A small network was shown many inputs. Here are its activations along a few directions, one row for each input.
In each table, some parts of the input vary, and every possible input appears once, in random order.
A made-up example of a description, with smaller parts first: one of 2 separate values, together with either a single point or one of 9 places along a line or (one of 4 places along a line, together with one of 5 places around a ring).
Shared parts are said once, and a part with two or three values counts as separate values.
In the rows, 128 means zero.

Other details of the inputs vary at random and push rows far along two fixed directions, the same in every table; ignore that.

Rows:
row 1: [148 109  68 145  98 145  91 132  77 145 129 175 137 147]
row 2: [ 89 128 165 128 145 147 174 112 133 120  88  54 113  99]
row 3: [152 120 113 150  92 160 108 125  52 159 140 126 149 153]
row 4: [118 208 237 121 135  49 117 159 213 103 216 198 119 148]
row 5: [107 126 155 107 163 149 186 103 161 133  72  53 135 107]
row 6: [143 116 112 151  97 124  97 128  79 153 177 146 144 139]
row 7: [107 196 212 124 128  44 107 166 213  73 203 206  95 143]
row 8: [129 116 110 100 164 139 162 116 172 119  70  97 144 111]
row 9: [145 135 140 153  94 157 114 124  53 162 151 118 145 146]
row 10: [115 183 182 115 137  40 102 174 224  64 191 221  95 139]
row 11: [140 124 127 151 101 121  98 133  84 154 186 143 138 134]
row 12: [138 105  82 149  94 153 102 132  63 154 125 153 132 147]
row 13: [131 116 109 155  93 148 105 128  65 161 139 146 129 145]
row 14: [110 100  98 113 159 164 164 108 132 130  58  74 111  94]
row 15: [163  87  45 135 110 127  88 134  92 141 148 167 152 135]
row 16: [160  86  48 145  98 143  88 128  70 152 146 150 156 143]
row 17: [133 192 199 115 138  59 102 161 204  87 200 208 101 145]
row 18: [104 133 170 112 161 146 187  99 159 136  81  52 136 104]
row 19: [122 106  98  93 185 119 155 119 190 103  94  92 110  84]
row 20: [ 93 111 135 118 151 155 175 109 141 116  65  52 112  97]
row 21: [106 121 145 101 179 112 167 115 187 111 115  75 102  81]
row 22: [127 125 128 157  93 145 110 128  66 163 148 145 131 141]
row 23: [ 96 114 129 117 150 152 169 114 142 110  69  62 113 101]
row 24: [125 122 124 160  80 140 107 132  67 143 143 136 141 153]
row 25: [127 138 144 158  93 137 105 130  70 160 162 147 126 143]
row 26: [120 117 126 103 166 143 173 104 175 122  65  76 141 109]
row 27: [158 124 111 148  89 156 101 125  57 152 143 138 149 158]
row 28: [112 133 167 112 163 154 176 106 139 127  88  50 113  97]
row 29: [162 104  67 139  96 154 105 127  78 155 115 152 177 163]
row 30: [118 123 138 100 175 155 174 107 158 113  66  57 111  97]
row 31: [114 194 206 117 143  40 104 165 223  84 205 224  80 134]
row 32: [127 125 126  95 176 141 164 120 170 103  76  84 112  99]
row 33: [142 111  83 148  89 131  93 144  84 128 136 169 147 152]
row 34: [113 104 112  97 183 130 164 112 180 112  89  71 108  83]
row 35: [147 106  86 139 110 124  99 129 101 143 157 150 140 136]
row 36: [101 202 237 133 124  47 111 167 197  86 216 193  93 138]
row 37: [114 112 127 104 174 128 163 110 171 116 101  67 109  85]
row 38: [115 183 190 120 137  50 101 164 210  92 195 221  83 136]
row 39: [161 117  92 143  95 152  95 132  70 143 135 152 151 157]
row 40: [165 120  87 134 106 139  94 139  88 132 139 167 147 152]
row 41: [112 119 143 104 164 156 186 100 159 132  63  50 138 106]
row 42: [152 114  94 143  90 151 105 126  80 157 127 151 173 169]
row 43: [136 108  86 155  78 148  98 137  63 138 132 149 150 156]
row 44: [150 103  62 143 101 144  94 136  77 146 125 174 139 142]
row 45: [114 125 145 106 161 142 177 102 170 128  71  68 136 111]
Each input here is: one of 5 separate values, together with one of 9 places along a line.
- Change only the choice among 5 separate values in row 5. List by row number the other rows that result. => row 3, row 13, row 21, row 24
- Change only the place on the line of 9 in row 31. List by row number the other rows that result. => row 1, row 12, row 13, row 14, row 22, row 25, row 38, row 44

Rows:
row 46: [129 117 111 131 123 113 110 137 124 130 155 142 123 131]
row 47: [114 118 135 107 160 159 174 115 155 116  58  68 137 113]
row 48: [158  89  67 136 113 189 137  97  50 171  82  73 170 132]
row 49: [139 121 107 139 112 120  93 147 108 133 166 163 132 135]
row 50: [ 90 168 199 121 150 111 169 128 167 118 125  99 107 107]
row 51: [129 144 124 139 107 110 100 145 128 125 149 192 126 150]
row 52: [115 105  97 121 143 172 156 110 118 131  66  76 124 103]
row 53: [133  88  86 129 133 180 149  93  89 154  79  59 140 109]
row 54: [120 119 114 126 129 139 130 126 128 129 109 128 115 131]
row 55: [142 106  79 150  97 168 106 122  61 150 109 133 137 145]
row 56: [120 145 164 110 158  83 133 132 202 105 156 140 111 117]
row 57: [112 160 195 138 110  98 121 142 135 128 177 149 108 144]
row 58: [118 112 109 126 136 128 134 125 130 128 124 116 124 116]
row 59: [145 130 104 152  84 107  82 152  90 131 172 205 133 155]
row 60: [124 140 137 124 132 101 116 140 150  98 144 160 102 118]
row 61: [129 161 162 119 125  94 120 143 170 100 147 173 130 153]
row 62: [140 135 125 130 117 109 107 133 131 139 163 168 137 142]
row 63: [130 117 112 135 122 119 119 135 119 124 130 140 118 124]
row 64: [148 129 126 126 129 128 124 121 119 139 133 132 140 143]
row 65: [145 132 118 133 117 111 102 134 126 134 170 161 139 136]
row 66: [130 143 139 123 128 122 132 131 153 111 122 131 143 142]
row 67: [113 138 145 105 162  92 137 139 181 100 146 130  97 104]
row 68: [ 70 174 243  87 209 100 200 131 244  86  97  56  71  67]
row 69: [140 117  97 146 105 126 101 134  94 126 145 153 129 131]
row 70: [117 168 186 146 113 108 116 136 127 126 177 141 115 136]
row 71: [135 112 121 110 155 159 157 114 130 138  83  81 144 111]
row 72: [120 153 162 117 139 100 137 134 186 102 127 148 136 138]
row 73: [146 117 111 123 127 142 136 119 112 151 116 114 147 137]
row 74: [103 122 164 131 141 169 167  95 103 140  88  45 113 103]
row 75: [124 112 119 115 139 157 166 109 136 131  70  74 143 125]
row 76: [129 144 138 130 119 107 102 154 146 112 155 186 113 145]
row 77: [146 121 110 128 123 142 130 119 107 149 117 126 157 140]
row 78: [138 109  89 143 113 132 103 133  94 139 153 136 137 129]
row 79: [140  91  91 130 128 164 131 108  90 156 104  91 147 119]
row 80: [149 122  97 154  85 122  81 149  76 132 168 193 136 150]
- What do these inputs look like to the network? => one of 5 separate values, together with either a single point or one of 6 places around a ring
- The inputs of row 54 and row 76 match in every part but the choice among 5 separate values. If row 73 is changed in the same way as row 54 into row 76, which row does it become? => row 71
- Change only the place on the ring of 6 in row 60. List by row number the other rows that result. => row 53, row 55, row 61, row 64, row 67
- Change only the choice among 5 separate values in row 68. List by row number the other rows that result. => row 50, row 57, row 70, row 74
- Change only the choice among 5 separate values in row 61. List by row number the other rows that result. => row 47, row 66, row 72, row 75
